A small network was trained on invented records. Each row is its activation on one of them, seen along a few directions.
Records have a field called Fot. Each example row is followed by its value.
The largest differences between rows may come from other fields.
[-23 -31  -4   9  14 -17  -6  -8  15 -41 -13  20  37 -42   7  29  56 -19
  -2  49  -4 -18  -9  29 -21  54  32 -12  29  19  59  25  19  35  24  58
  33  52 -19 -12 -61  36 -24  14  39  61  20 -49 -35]  u7
[  1  37   9 -13 -36  14  25  15  -1  17  -8 -34 -16  38 -15   1 -38   5
 -22 -36   4 -18  19  -3   3 -23 -22  15 -20  -6 -39 -25 -26 -32  22 -31
   5 -47  40   8  36 -36   7 -36 -27 -32 -35  23  50]  u5
[ -1  -2 -20 -15  18   6  -4 -10 -16  -7   1 -30 -31  -7  -2  12 -44 -15
  -5 -10  -1   8  -3   3   9 -21 -10   9  39   5  13 -25  10  -9  -8  23
  -3 -26   0  12  -2  15  36  -3 -12  14  16 -16  15]  u9
[ 38  13  -1   8  -8  21   0  -8 -13  29 -21 -21 -30  54  -1 -44 -48   6
 -11 -74   8  -9   4  -8  17 -58 -25 -19  -2 -19 -83 -22  -6 -54   3 -13
 -29 -75  26  33  40 -17  44 -32 -71 -45 -12  21  49]  u8
[ 15   9  11  -6 -11  44  14 -14  12   0  -1 -25 -44  16   3 -28 -45   3
 -29 -34  -5  -7 -11  -5  46 -41 -34  -1  42 -23 -55 -13 -35 -33 -34  -1
 -52 -97  31  35  45 -14  44 -38 -45  -5 -19  29  33]  u3
[ 22   3  29  17 -29   9  14 -22 -11  20 -11  11 -41  28  -6  13   1  26
 -20 -12   6  -7   9 -20  -5  -4 -23  13  -8  33  -2  -3 -23 -14   2 -22
 -29  -8  16  -3  29 -15  -9   9   4  16  -9  29  11]  u10
[  4  20   3 -22  -8  -2  -4 -28  -4  12  13 -24   4 -12  -7   1 -17  -9
   4  13  21 -10   3   4  14 -33  -5  12 -13  34   9   5  10  -3  13 -11
 -15  30  -4   7  17  -8  -9   5 -17 -23   7 -22 -11]  u6
[   8   64  -12    2  -45   25    3   21   -8    1  -20  -61  -57   25
  -20  -50  -70   25  -29  -36  -10  -21   22   -7    8  -27  -21   -1
    1  -29  -50  -41   -1  -54  -15  -49  -34 -105   46   36   68  -34
   25  -43  -66  -28  -29   35   51]  u12
[ 12  -4  31  -4 -12 -31 -20  16 -29  -3  23   5   6   7 -16  26  -3  -1
 -11  12 -21   9  -9  -7 -14  -5  -7  21 -11   8  17  -8   8   6  11 -22
 -16   0 -20  -8  22 -20  -6  -6  -4 -15  -3   3  -2]  u11
[  5 -32 -12  17  36  -9  13   6  14 -10  23  20  21 -16   8  13  39  -2
  19  21  -5  40  12  20   1  32  25 -10  20   8  24   5  -2  44   3  22
  23  60 -16 -12 -54  63  18  -6  58  34   7   4 -33]  u9
[-14  24   9  -4  -9  -6   0 -22 -11   7 -30 -35 -16  28   2 -18 -18 -19
 -17 -22  14  -7   0   6  19  -2 -23  18   0   7   4 -18  -3 -23  -4 -29
 -11  -1  -5  11  31 -21 -10   3 -25 -25   4  -1  -5]  u6
[ -3 -56 -18  -3   1 -27 -29   6  -4   3  -1  31  35 -23  -2  32  41  12
  42  33 -10  15   8  11  -6  57  32 -19  -2  43  23  18  12  46  -5  19
  19  47 -19 -22 -55  21   6  41  38  34  29  -8 -29]  u10
[-12  -6   9   0 -17  17   8  37  23 -23  -7   2  31 -30  -4   6  28  -3
  -4  10  -3  -3  14   9  -7  16   4  -6 -14   8  18  12  -4  23  22   7
  28  44  18  -8 -26  -5 -28   5  49  17 -10   0 -21]  u5
[  1 -15  20   9   9  14  -4  -1   7  -3  -4  23  46 -55  31  26  29  24
  15  45  15  14  -9  24 -25  21  43   2  24   5  77   9  10  49   2  11
  34  58   8 -23 -71  20  -9   4  50  44  14 -40 -16]  u2
[ 10  30  16  25  -6   5  -5  -7 -14  -8  -9 -18 -28  25   6 -32 -44  -3
 -14  -9   1  -4  -1 -17  -5 -15   4   8  11 -11   7 -22  20 -22 -33 -37
 -29 -52  34  16  38 -19  15  -8 -52 -11  -5  19  13]  u11
[ 12  59 -15   8 -27  14  13  -3   4   8  -9 -26 -53   4 -17 -36 -39  14
 -16 -35  20 -12  -7 -25  15 -34 -18   0  -3 -42 -23  -4   9 -58 -39 -22
 -48 -82  52  49  28 -38  10  -3 -76 -38 -17   7  34]  u8
[ 11   3  -5  -5   4  11   0 -21 -31  20 -19  11 -15   4  43  12 -35  -8
  -9 -17   8 -29  -8   0 -14   4 -13   3  12  12 -14   6  13 -37  20   7
 -12 -32 -10  12  -5 -11  13 -14 -18   2 -15  -5  43]  u2
[ 15 -42  19  13   8  -9   8   5  22   8  12  39  45 -15  -2  43  49 -14
  24  57   7  22   4  13 -21  39  18 -18  12  22  21  39  15  67  10  30
  31  85 -66  -8 -23  45  -6  16  79  65  22 -20 -19]  u12
[  0  18   4 -18  -2  12   0  -8   5  24  -8   3 -34   0   6  -1 -21   9
 -32 -13  -4  -9 -34 -31  -9 -52 -16   6  19 -19  14 -29   2  -2 -10 -21
 -19 -35  25  24  23   0  -8   2 -25   2  -2 -16  19]  u1
[ 13 -18  13  -7   1 -17   4  24 -16   8  -2  13  31 -33 -22  11  52   4
  30  38  20   5 -11  23 -25  28  34   0  -2  10  51  24 -14  42   4  30
  35  48 -39 -35 -40  18 -40  21  80  11  13  -4 -42]  u4
[  4   4 -21 -18   1  -8  -9 -16 -11  16   2 -23 -40  29   9  20 -11  -1
   7 -13  -6 -20   5 -18  19  10  -3  -1 -19   4 -28   6 -21 -44 -35   9
  -9 -53 -26  -2  12   3  -5 -35   2 -34 -20   7  10]  u4
[  -3   40  -31   -2  -16    5   23   -3   21   13  -17  -28  -54   37
   -5  -24  -38   11  -29  -58   -6  -22    6  -28   28  -41  -40  -16
   -1  -22  -88  -56  -32  -58  -21  -23  -16 -105   25   20   36  -22
   12  -56  -76  -48  -36   49   44]  u1
[ 17   2   1 -18   2   0  -2   0  13  -2  12 -20 -22  11  -2 -28 -13 -11
 -16 -50 -28  -4  -1   1  23 -18 -39  18  -7 -16 -58 -28 -19 -37  -2  -5
 -13 -75  28  21  45 -38  23 -23 -56 -20 -39  34  24]  u3
[ -8  36 -15   1  11  -7 -10  -9  13  14 -14  -7 -34  23   4 -33 -25  11
 -21 -12  -1  -5   7 -14   7 -22  -4  34 -27 -25 -21 -20  -5 -25  16 -28
  -9 -39  52   2  23 -39  21 -34 -61 -28 -19  23  17]  u7

Here are new rows. What is Fot for each?
[  7  61   0  -5  -7  18   6  -4  13  20  -8 -22 -32  45 -34 -40 -43  17
 -13 -25   7 -16  34 -21  16 -28 -20   6 -13 -17 -58 -21   3 -34  -1 -34
 -19 -55  32  20  53 -35  25 -27 -45 -44 -32   6  53]  u12
[  4   8 -22   5  -1  -1  -2 -16   3   9 -18  -9 -38  13  26  10 -25   4
   3  -8 -12  -3   0 -25  -2 -11  -6   4   0   6 -19   0  16 -29 -16 -14
  -4 -71  51  11  -4 -14  29  19 -53  -1 -10  19  36]  u10
[-17 -21  -5  17  15  -4  -9 -13  -5  -3 -20  -7 -16  19  12  -6 -30 -18
  -8 -22 -18 -23   1  -1   4  -1  -9  26  -2  -4 -16 -19 -17 -20  23  -3
   0 -45  -4  -1  18  -4  10   2 -55  -5   8   4  14]  u7
[  4 -39  -6  14  24   7   7  13  -3  24 -15  19  43 -39  25  18  13  -1
  24  18 -13  -7   3  10 -22  40  10  -9   1  17   4   2 -14  19   3   8
  14  46 -30  -1 -41  18  -5   3  28  23  -2  26  -7]  u2
[-19 -58   7  26  38 -42 -14  -9  22 -24   5  34  51 -36   7  39  53 -13
   0  40  -4  11  -7  12 -29  42  43   2   1  15  53  46  19  64  29  54
  32  86 -39 -16 -53  42 -11  22  43  48  36 -40 -63]  u7
[ -5  45  20  -3 -20  11  -4 -16 -13  10 -21 -53 -37   2   2 -21 -47  16
 -11 -13  31 -11  -5   0  12 -18 -29  -3   6  10  -3 -40  -4 -28 -24 -33
 -33 -47  17  38  44 -42  14 -23 -53  -7 -13  23  -3]  u6
[  2  44   7  -1 -14  12   2 -26 -15 -14   5 -14 -10  26  -8  -9 -11  -5
 -23  18   9 -13   2  -5 -13   2  -1   1  22 -10  11  -9  24 -31 -15 -19
 -25 -25  20   3  20 -17  14   0 -27 -13  -9 -15  -5]  u11
[ 20  48  -1  12 -15  28  12 -10  -1  19   1 -47 -27  40 -19 -41 -37   5
 -16 -49  20  -8   1  -3  -5 -53 -30   7  -3 -46 -54 -39  -7 -42 -11 -44
 -23 -53  31  25  35 -49  18 -20 -69 -42 -10  17  41]  u8
[  1 -12  13   6  18  -5  -9 -19 -10  18  -6 -13 -38  10  -2 -12  -6  -9
  -3  -9   1  -4   7 -19 -16   2 -15  32 -17  -3  12  12   9  -9   2 -17
  -9 -18  -3  -9  28 -14 -32  13   4 -22 -14   3   3]  u4
[ 13   6  -5   9  -2   0 -22  -3  -5  -9  -8 -33 -21  36   2 -22 -35   0
 -18 -35 -44   3  22 -28  -2 -32 -22   8   3   1 -53 -16  -3 -49  -6 -22
 -34 -59  22  18  47  -6  34 -33 -60 -34 -19  39  11]  u11
[  6  36  -2 -12 -31  14  15  19   1  16 -18 -38 -23  26 -15  -7 -39   0
 -24 -41  -3 -13  24 -10   8 -30 -21  21 -22  -7 -35 -19 -21 -33  21 -26
  -3 -51  48  15  34 -43   5 -34 -31 -36 -30  28  54]  u5
[ 17  -5   8  11  20 -22  19  -6 -29  -2  10   7 -23   4  11   9 -23 -17
  -9 -12  26   5 -12  12  -4 -11  -5  -6   3  11   4   0  41 -12  15  35
 -13 -16  -7   7   4  11  29  -3   5  38  -1 -10 -10]  u9
[ -7 -22 -24  -5  35 -23  -2  -8   2 -30  32  10  46 -22  -2  21  69 -12
  16  49   6  43   8  31 -11  40  30 -12  26  11  39  10  29  43  15  55
  31  83 -30 -19 -70  41   4  21  64  46  28 -47 -66]  u9
[ -4  14 -10   1  34  -6   9  -9 -24  17  18  12 -30   9   7  13  -8 -10
  10   6   1  20   0 -11  -7  -5  -8  34  -1 -12  14 -19   6   4  18 -20
  -3  24  -2   7  12  -3  -3   2  13   4  -8   4  -5]  u9
[  8   9  -6 -27   4  13  -1   6 -22  11   7  -8 -23   5 -29 -27 -30  -8
  -2 -33 -17 -19  -6 -28  32 -12 -22  11  -5 -19 -10 -13 -16 -17  -1 -14
 -44 -28   1  31  45 -37  -1  -5 -25 -41 -17  20  19]  u3
[-15   9   6  16  20 -16   7  22   6 -28  18  -7  16 -22 -15  -7  13   9
   7  15  13  24   5  23   3   6  12 -14  25  -9  19 -25   7  33   5  10
  26  69 -12 -13 -17  10 -13 -18  58  19  -7  13 -27]  u9
[  5 -13   3  -4   1  -5  -1  27  -4   4   4  20  41 -48  18  12  42  20
  29  34   8   4  -8  10   0  29  35   0  -4  10  51   3  -1  39   3   9
  22  69 -36 -24 -65   0 -25 -13  48  11  18   5 -33]  u2
[  4   0 -22 -10  -2   5  14  15  24 -16   6  24  29 -21  -2  22  44 -10
  24  42   6   8  -2  -2 -18  40   9 -21   0  12  -2  15  13  42 -25  38
  11  55 -53   0 -29  23  -8  12  49  31   5 -21 -21]  u12
[ 16   8  -5  21 -13  18  35 -12   1  32   6  -7 -38  20  16   4 -13  -2
   4 -27   5   9  -7 -18  10 -22 -27   3  -4 -25 -61  -8 -31 -41 -24 -20
 -34 -58  -8  24  20 -15  13 -12 -42  -8  -5  20  40]  u8
[ -9   9  16   5  -3 -15   8   5 -10   9  -5 -14 -10   3  13   4  -7   1
  -8 -10 -11  13 -26  -7   0 -17 -19  25 -20   8   7  -3   0 -22   1 -33
 -29  -3  -4  28  35 -21  -6   8 -16 -16   5  -6  -9]  u6
[ 28  11 -10   2   3   9  10 -16  13  15 -13 -41 -24  32  -2 -30 -10 -15
 -16 -24   4  -1   2  -8 -15 -20 -23  21  -4   3 -48  -2   0 -39  -8   5
   0 -67  22 -11  15 -11   2  -1 -38 -22 -18  18 -14]  u4
[ 26 -24 -17  -2  -2  12 -14  -2 -10  22   2   2 -30  17  28  -9  -9  -3
  12  -7  11  -6   9  -7   1   7 -18  -2 -16  18 -44  -8   8 -41   2  -1
 -12 -65   2  -7  23 -28   2  -8  -6 -14 -35   8  -1]  u4
[  5  18   7  -8 -10   6  -4  -4   9  30   0  -3 -31  49 -26 -39 -43  21
 -21 -52  -7  -5  -8 -11  23 -52 -16   5  -6 -32 -38 -43 -26 -19  -1 -57
 -23 -74  22   5  41 -19   9 -25 -51 -36 -19  39  66]  u1
[-16 -12 -11  -4  31 -15   1  15   2 -23  25  27  49 -31 -33   7  32  -4
  29  45  21  29 -10  26  -3  27  35   5   9  15  50  13  22  49  20  37
  33  91  -6 -31 -63  19  -9  34  90  39  23 -40 -21]  u9
